A small network was shown many inputs. Here are its activations along a few directions, one row for each input.
Each table varies a few parts of the input and shows all the possible inputs, shuffled.
A made-up example of a description, with smaller parts first: one of 8 places around a ring, together with either a single point or one of 11 places around a ring or (one of 3 separate values, together with one of 6 places along a line).
Shared parts are said once, and a part with two or three values counts as separate values.
In the rows, 128 means zero.

Other details of the inputs shift rows strongly along two fixed directions, in all tables alike. That doesn't count.

A family of inputs:
r1: [107  78  74 153 169 172 110 145 156  95 121]
r2: [113 105 142 142 134 129 109 108 118 123 151]
r3: [183 133  80 135 198 107 191 124 141 148  70]
r4: [118 109 117 124 130 169 118 109 100 135 136]
r5: [150 104  85 147 178 114 152 112 162  98  92]
r6: [187 178  89 128 153  93 208 128 114 181  88]
r7: [105  54  92 149 146 131  83 140 172 109 141]
r8: [ 60 126 187  98  26 176  36 158 104 121 190]
r9: [103  66 104 140 184 177 104 107 128 107 130]
r10: [191 167 127 105 169 104 206  92  93 186  89]
r11: [191 175 125 130 162  54 203 131 136 153  84]
r12: [153 152  91 146 153 122 169 141 128 158 104]
r13: [141 194 166  94  56 101 136 177 127 160 131]
r14: [114 112 126 130 121 145 117  91 113 114 140]
r15: [125 215 168 126  75 100 145 182 121 140 137]
r16: [172 179 143 127 183  65 205  84 111 171  94]
r17: [ 90 196 156 131  59 148 109 180 130 107 146]
r18: [136 183 196  81  68 108 128 139  98 173 141]
r19: [155  74 115 128 180 111 145  75 130 117 121]
r20: [150  89 105 128 203 144 147  91 121 132  96]
r21: [127 213 193 104  81 127 140 132  92 142 126]
r22: [113  53 126 137 169 147  92  97 139  81 135]
r23: [133 206 184  98  67 131 147 123  89 146 135]
r24: [ 97  45 128 129 171 133  79 108 150 111 144]
r25: [108 117 133 143 132 142 115  98 119 119 140]
r26: [ 62 178 211 114  36 169  63 172  96 107 186]
r27: [189 170 107 134 147  53 203 119 126 165 102]
r28: [ 54 145 172 117  33 168  41 210 144 101 177]
r29: [111  65  85 167 151 136 100 131 162  87 142]
r30: [114 175 157 116  42 144 109 178 124 107 153]
r31: [183 152 160 100 175  51 181  99 118 189  91]
r32: [195 178  97 118 155 100 212 131 121 173  80]
r33: [110  49  85 136 134 134  84 133 166 104 142]
r34: [107  77  76 168 149 149 107 120 163  84 132]
r35: [101  41 121 136 160 136  77 102 144 122 149]
r36: [111  47 108 141 153 144  95  85 129  95 150]
r37: [135 199 176 100  69  97 130 185 130 156 122]
r38: [112  72  70 154 137 152 107 114 157  79 133]
r39: [106  61  96 148 172 178 102 100 123 117 135]
r40: [110 186 148 116  41 158 115 168 125 105 143]
Each input here is: one of 2 separate values, together with one of 4 places along a line, together with one of 5 places around a ring.
Q: Changing only the place on the ring of 5 turns r13 into r37. The same change can be made to r10. Which row results?
A: r20
Q: Changing only the place on the ring of 5 turns r16 into r25. The same change can be made to r17. Which row results?
A: r34
Q: Which other rows does r38 become when the choice among 2 separate values takes its other values? List them by row number.
A: r14
Q: A walk changes only the place on the line of 4. It starts at r37 and steps to r11. List the rest of the walk in order.
A: r5, r3
Q: Which other rows does r7 become when the choice among 2 separate values takes its other values? List them by row number.
A: r35
Q: Which other rows does r22 become when the place on the ring of 5 takes its other values? List them by row number.
A: r2, r19, r26, r36
Q: Which other rows does r32 become when the place on the line of 4 takes its other values? List them by row number.
A: r13, r30, r40

A family of inputs:
r41: [108  96 108 128  95 152  92 136 143 109 149]
r42: [110 104 124 126 113 163  97 141 135  88 136]
r43: [149 220 163 106  95 113 168 160  90 183 119]
r44: [135 149 117 138 119 110 150 119 134 122 127]
r45: [137 144 111 122 127 137 146 126 116 150 119]
r46: [143 136 133 125 126  97 137 137 139 126 123]
r47: [137 107 117 126 148 130 127 127 141 108 115]
r48: [120 190 157 123  79 147 135 150 107 122 135]
r49: [110  78  86 146 149 167 111 105 148  78 129]
r50: [164 148 121 138 170  72 180 115 139 142 105]
r51: [136 146 129 139 131 106 147 130 133 120 127]
r52: [164 148 113 144 170  80 179 115 128 155 107]
r53: [146 134 130 114 135 124 139 139 129 145 117]
r54: [128 169 153 115  66 126 123 161 115 145 145]
r55: [139 135 132 113 134 120 136 138 136 150 111]
r56: [102 112 124 138 123 168 103 136 133  84 139]
r57: [ 99  96 122 135 120 149  88 151 138 114 150]
r58: [124  35 135 125 191 134 111  40 108 122 139]
r59: [130  96 116 127 142 111 118 132 155 133 124]
r60: [ 77 150 159 125  77 174  82 164 131  94 148]
r61: [108  98 123 134 107 142  92 143 144  88 146]
r62: [101  97 114 139 110 157  94 143 131 113 151]
r63: [149 135 123 118 125 131 145 131 122 143 118]
r64: [113 183 161 130  85 125 121 164 116 139 144]
r65: [167 154 110 140 169 105 184 108 116 154  97]
r66: [ 75 145 159 131  69 154  76 167 140  94 158]
r67: [140 199 223  86  98  97 149  98  58 189 143]
r68: [134  74  83 153 194 143 133 104 142 106 113]
r69: [100  97 118 137 116 153  91 148 133 112 152]
r70: [169 145 108 128 166 105 182 115 114 168  99]
r71: [158 216 153  97  75 112 168 148 101 179 117]
r72: [ 92  74 165 111 120 161  80  71  97 119 161]
r73: [123  38 140 123 202 127 103  48 117 123 140]
r74: [165 158 101 136 162 106 184 102 120 156  97]
r75: [142  70  75 137 167 136 132  95 153  97 109]
r76: [155 219 156 108  66  85 167 146 111 162 122]
r77: [ 92  97 123 134 120 145  85 150 145 119 144]
r78: [158 154 119 135 179  94 176 115 131 162  90]
r79: [146 230 170 116  99 110 167 158  96 172 116]
r80: [176 140 116 117 162  98 177 120 125 162  98]
r81: [116 189 165 119  89 141 130 159 114 123 134]
r82: [ 83 143 145 141  64 170  81 162 120 102 164]
r83: [116  81 165 113 171 121 103  64 111 141 140]
r84: [167  60  75 142 203  91 155  97 158 131 105]
r85: [131 108 119 125 147 126 124 126 149 114 110]
r86: [141  54  88 138 180 114 121 115 162 116 122]
r87: [159 146 118 122 175  95 173 122 128 175  93]
r88: [ 83 136 159 120  61 148  70 170 142  98 155]
r89: [136  73  85 158 177 120 138  99 154  94 121]
r90: [ 84 139 151 117  79 184  77 174 115 117 155]
r91: [165 144  99 131 153  84 178 111 127 170 109]
r92: [ 93 135 148 126  52 159  79 163 128  92 161]
r93: [121  63  93 139 148 161 104 114 148  79 125]
r94: [134 149 112 142 122 115 144 122 128 137 127]
r95: [ 90 107 126 146 121 145  87 144 148 106 143]
Q: Changing only one part turns r56 into r49. The same change can be made to r67. Which row results?
A: r72
Q: Changing only one part turns r51 into r89. The same change can be made to r43. Which row results?
A: r70
Q: What is each input in this table made of?
A: one of 5 places along a line, together with either a single point or (one of 2 separate values, together with one of 5 places around a ring)
Q: Which other rows does r91 become when the choice among 2 separate values takes its other values? List them by row number.
A: r45
